Each row below holds a small network's activations on one input, seen along a few directions.
Each table varies a few parts of the input and shows all the possible inputs, shuffled.
A made-up example of a description, with smaller parts first: one of 8 places around a ring, together with either a single point or one of 11 places around a ring or (one of 2 separate values, together with one of 6 places along a line).
Shared parts are said once, and a part with two or three values counts as separate values.
In the rows, 128 means zero.

A family of inputs:
row 1: [154 113 180 180 141 196 155 129 157 137  82 136 102  94]
row 2: [172 137 189 127 117  88 149 190 151 141 112  79  71 130]
row 3: [100 122  56 109 138 141 134 169 151  83 103 147 161 118]
row 4: [155 196 144 151 143 171 142  85 134 129 111 144 126 112]
row 5: [119 116 104 108 139 127  94 155 142  82 149 118 226 125]
row 6: [170 164 153  97 134  72 189 118 135 143 126  77 112 155]
row 7: [ 81  82 132 119 155 107  92 148 140 137 104 172  95 161]
row 8: [ 92 160 135 165 100 165 125  81 123 174 181 162 142  67]
row 9: [104 107 108 104 102 147  75 132 105 141 118 101 204 183]
row 10: [ 70 101  87 158 112  97  76 120 119 120  75 125 133 182]
row 11: [185 121 142  93  99  79 158 106  87 119 151 117  98 122]
row 12: [127  94  76 116 191 123 117 168 161 128 127 158 102 127]
row 13: [154 151 133 163  90 178 133  72 132 108 171 168 116 108]
row 14: [108 130 154 101 130 100 153 119  56 151 182  88 104 109]
What is each input in this table made of? -> either one of 6 places around a ring or (one of 2 separate values, together with one of 4 places along a line)

A family of inputs:
row 15: [ 68  80 104 130 127 147  52 103 113 141 122 161 180 174]
row 16: [210 140 165 155 130 175 170 132 181 119 136 163  75  77]
row 17: [128 113  68 152 155 169 105 149 186  60  57 171 161 144]
row 18: [200 125 216  91 124  34 179 182 119 149  81  24  57 181]
row 19: [116 129 185 189 139 163 155 127 148 161 125 163  47  62]
row 20: [106 120  77 100 137 162 119 158 127  99 130 107 231 116]
row 21: [101  61  72  46 176   7 117 209 118 113 113 105  94 189]
row 22: [151 198 147 128  63 102 173  42  78 144 187 107 126 106]
row 23: [189 203 169 111 147 144 184  98 128 138 182 109 141  83]
row 24: [ 56 117  79 172 156 160  72 151 182 142  66 171 135 154]
row 25: [ 79 111  91 109  75 113  64 127  88 107 182 114 216 142]
row 26: [132 141 162 152 108 158 146  57  70 163 154 142  72 108]
Changing only one part turns row 21 into row 18. The same change can be made to row 20. Which row results? -> row 23
What is each input in this table made of? -> one of 2 separate values, together with either a single point or one of 5 places around a ring
Which other rows does row 25 become when the choice among 2 separate values takes its other values? List them by row number. -> row 22
Which other rows does row 19 become when the choice among 2 separate values takes its other values? List them by row number. -> row 24

A family of inputs:
row 27: [169 120 102 123 151 101 161 167 183  92  69 144  97 154]
row 28: [112  82 141  86 170  54 145 166 106 150 148 111  52 145]
row 29: [ 87 118  82 195 136 209  95 112 167 127  78 200  98 108]
row 30: [139 125  83  74  95  97 113 117 106 101 119  89 188 184]
row 31: [160 129 115 110 130 112 111 154 161  89  68 116 155 192]
row 32: [ 65 139  91 158  99 145  85  69 105 132 160 192 157 111]
row 33: [200 196 239 147  95 190 218  95 111 139 180 104 100  35]
row 34: [ 60 128 100 191 135 204  65  99 156 122  80 169 161 154]
row 35: [ 96 115  87 102 122 153  91 138 126 118 152 105 248 124]
row 36: [112  62 151 121 165  69 129 194 163 140  62 119  54 148]
row 37: [198 172 231 208  62 202 171  25 119 171 188 156  63  60]
row 38: [168 132  98  84 159  79 169 129 127  98 145 131  94 140]
row 39: [108  73 160 117 140  82  77 189 130 136  62  93 118 190]
row 40: [106 138  96 107 123 130 111 141 125 108 181 129 193  90]
row 41: [117 120 110 143 157 181  87 178 178 104 102 124 211 132]
row 42: [249 221 223 145 112 111 235  62  99 142 138  71  62  84]
row 43: [ 40 121  83 155 107 166  79  67 105 136 128 166 210 149]
row 44: [197 203 249 129 111  96 218 101 110 222 157  69  21 100]
row 45: [ 95 121  92 151 139 174  99  78 112 140 157 217 106  94]
row 46: [130 121 100 100 172 150 138 155 137 115 177 157 146  76]
row 47: [ 91  74 121  91 101  72  88 164  64 149 118  69 154 193]
row 48: [131 111  96 149 168 179 133 192 192 107 101 156 148  93]
row 49: [ 95 101 129  97 115  46 115 161  80 144 154  83  99 162]
row 50: [147 148  90  89 106  69 138 117 110  92 149 103 136 152]
What is each input in this table made of? -> one of 4 places along a line, together with either a single point or one of 5 places around a ring
Changing only the place on the line of 4 turns row 36 into row 48. The same change can be made to row 39. Which row results? -> row 41
